These are the activations of a small neural network, seen along a few directions. Each row is one input.
Each table varies a few parts of the input and shows all the possible inputs, shuffled.
A made-up example of a description, with smaller parts first: one of 6 places along a line, together with either a single point or one of 9 places along a line or (one of 3 separate values, together with one of 8 places around a ring).
Shared parts are said once, and a part with two or three values counts as separate values.

Other details of the inputs shift rows strongly along three fixed directions, in all tables alike. That doesn't count.

Table:
x1: [ 12 -18   2 -33 -21  -1  -8 -21  -7  16   9]
x2: [ 20   9  -5  15   6  11 -15   5  34  22  -4]
x3: [  5  -8   9 -22 -19  -4 -14  -2 -12  -2  -4]
x4: [-24   2   9  15   8 -12  25   3  -1  -7   0]
x5: [-23  -5  17  15  -1  -7  19 -17   3  11   1]
x6: [ 28  11 -10   8  16   6  -1  24   0 -12 -14]
x7: [-28  -6   4  12   1  -3  22 -20   7   4  15]
x8: [  3  -8  -3 -32 -27  -5 -13 -23   2   8   8]
x9: [ 27   5 -39  47  13  39 -20  18  42  53  -4]
x10: [  6  -3  -7 -16  -5 -16 -16   7 -14 -22  -4]
x11: [  5   2   5 -24 -16  -5 -12  -7 -15  -3  -3]
x12: [  3  -3  -4 -26 -18 -12  -9  -3  -4  -6   7]
x13: [-26  -2  13  15  12  -3  24   6  -6  -5   2]
x14: [ 17   7  -1   7  10   3 -14  31   5  -9  -9]
x15: [  2  -8   3 -24 -10  -8 -17  -1 -12  -3  12]
x16: [ 11   1 -32   1 -18 -27 -10  39 -31 -19 -11]
x17: [  2  -6   4 -27 -11  -8 -14   1 -11  -1   8]
x18: [-17  -7   0  17  12  -9  34  -3  -5 -10  -2]
x19: [  5  -6  -3 -18  -2  -8 -18  11 -18 -21  -3]
x20: [-25  -1   6  16   7  -8  24  -3  -4 -10  -8]
x21: [ 3  6 -6  4  9 -3 -5  8 11  0  0]
x22: [  8   4   9 -22 -22  -5  -8  -1 -11  -4   5]
x23: [  4   0   3 -33 -24   0 -12 -21  -4  11  16]
x24: [-25  -1  12  13   9  -1  15 -23  -4   9  10]
x25: [ 18   6 -10  10   9  25 -12   7  33  21  -1]
x26: [  6   3   3 -26 -20  -2  -8  -6 -12  -6   1]
x27: [-26  -2   2  15  10  -8  21  -5  -4 -11  -4]
x28: [ 26  26 -41  43  21   8  -9  58  -8 -11 -17]
x29: [  3  -8   2 -28 -21 -12 -18 -20   0  11  15]
x30: [-19 -18  15   5  -5   7  32 -32   4  27   8]
x31: [ 20  12  -4  16   7  22 -16  -2  25  19 -10]
x32: [ 20  17  -1   8  10   2 -13  27   2 -10  -9]
x33: [ 4  0  0  7  1 12 -2 10  8 -2 -7]
x34: [  2   2   5  -6  -2   9 -11 -27  13  29   8]
x35: [-14 -11  13  20   9  -1  34   3  -9  -5  -6]
x36: [-22   6  14  17  13  -5  21  -2 -11  -5  -3]
x37: [ 22   1   4 -15 -10 -10  -2  14 -22 -17  -9]
x38: [  2 -10   4 -23  -8  -9 -19  -4 -14  -2   7]
x39: [-14   0   3  14  22  -5   8  18 -11 -17  -6]
x40: [  7   2   7 -22 -23  -2  -9  -5 -12  -6   0]
x41: [-27  -8  12   5  -2  -5  16 -33   7  22  10]
x42: [ 16  14  -1 -16   2 -15 -14  34 -23 -31  -8]
x43: [ 13   3 -15   5  15  10 -14  23   4 -18  -6]
x44: [  6  -4  -5 -20  -5  -7 -14  17 -15 -22   6]
x45: [-11  13   2  15  14  -1  19  21  -9 -24  -4]
x46: [-24   2   5  17  15  -1  17  -8 -11 -12   1]
x47: [ 15   6 -11   4  11  11 -10  28   6 -15 -13]
x48: [  4  -4   1 -30 -23   2 -16 -26  -6   7  14]
x49: [  5   1   0 -24 -14  -5 -13  -6 -12  -8  13]
x50: [ 12  -3  -1  -5  -4  15   2 -30  15  31   9]
x51: [ 13   6 -10 -16  -6 -15 -10  31 -16 -37 -15]
x52: [ -1  -8   1  -7  -4  15 -10 -25  16  28   5]
x53: [-23   0  10  16  10 -12  21   0  -4  -6  -5]
x54: [  4   1   3 -23 -11 -10 -16  -6 -14  -4  12]
x55: [  6  -3   1 -19  -6  -7 -13  15 -17 -18 -10]
x56: [-13  10  -4  14  17   1  16  15 -11 -27  -6]
x57: [-23  -3   5  16  14 -12  15  -5  -6  -8   2]
x58: [  5  -4   4  -2 -15   7  -9 -24  20  27  -1]
x59: [ 26  -1 -18  17  15  15  -9  -5  32  19  -1]
x60: [-15   2  -2  12  17   0  16  23  -7 -24  -1]
x61: [ 21   9  -9  14   2  16 -12   4  36  19  -3]
x62: [  4   4   4 -26 -12  -9 -13  -4 -13  -2   9]
x63: [  4  -6  11  -3  -9  10 -12 -18  14  32   3]
x64: [-25  -9  13   8 -16   2  24 -32  11  18   6]
x65: [ 19  10 -14  12   6  17 -11   4  38  19  -3]
x66: [-28  -5   3  13  11   4  25   0  -6 -13   1]
x67: [-25   4   6  15  14  -1  21  -6 -10 -11  -2]
x68: [-14 -14  14   9 -12  -1  31 -33   8  24   5]
x69: [ 17   4  -4  11  14  19 -18   4  26  24  -6]
x70: [-15  -6   4  18   9  -9  37  -1  -5  -8  -6]
x71: [ 6  2  2  7  1  9 -1 14 10  0 -2]
x72: [ 27   6 -14  17  18  22  -9  -7  26  20   1]
x73: [  8   2  13 -20 -16 -10 -15  -4 -15   1  -1]
x74: [-25  -4  -1  16   8  -6  22  -5  -3 -16   3]
x75: [11 -8 -8  8 14  7  2  5  4 -1  0]
Each input here is: one of 3 separate values, together with either a single point or (one of 4 places along a line, together with either a single point or one of 5 places around a ring).
Changing only the choice among 3 separate values turns x11 into x55. The same change can be made to x46. Which row results? -> x19
Changing only the choice among 3 separate values turns x37 into x35. The same change can be made to x26. Which row results? -> x47
Which other rows does x60 become when the choice among 3 separate values takes its other values? List them by row number. -> x12, x23
Start at x71 and move only the place on the ring of 5, one step at a time. The first step leads to x14. Which rows follow, in order? -> x63, x3, x33

Table:
x76: [-21   2 -21  53  28   4  18  11  23   8  -3]
x77: [ 19  15  -7  30  24  33 -17   9  29  32  -4]
x78: [-18  -5  13   6  -2 -14  28  17 -41 -22  -7]
x79: [ 22   4 -33  -1   5  -7 -22  43 -25 -27  -5]
x80: [21  5 -8 14  6 19  6 -6 33 15 -6]
x81: [-22 -18  24  -6 -30  -6  19 -42   3  39   8]
x82: [-30  -1  22   0  -2 -28  14  13 -32 -26  -4]
x83: [-17   5   3  39  34  22   5 -14  44  24   3]
x84: [ 16  -9  -4 -28   0  -1 -13   2 -15 -17   2]
x85: [-36  -7  16   6   0   3  37 -43  10   7  15]
x86: [ 16  -6   4 -44 -20   8 -39 -24  -3  20  18]
x87: [ -3 -23  13 -19 -24  -1   9 -42  15  33   8]
x88: [ 29 -16  -1 -58 -30 -10 -41 -22   4   7   7]
x89: [ 29  -8  -7 -27  -9  -3 -13  16 -20 -14  -5]
x90: [ 24  17  -6  10   0   3  -4  28   3 -10 -18]
x91: [ 14  23  -9   2  20   4 -21  29   6 -29  -7]
x92: [-53  -3  -1   9  -9 -33  45   6 -42 -38   8]
x93: [ 11  24   0  13   7   7 -11  19   9  -4 -10]
Describe the family of inputs behind these rows. -> one of 3 separate values, together with either a single point or one of 5 places around a ring
Changing only the choice among 3 separate values turns x84 into x88. The same change can be made to x86. Which row results? -> x83
Which other rows agree with x85 in the choice among 3 separate values? List them by row number. -> x80, x90, x91, x92, x93
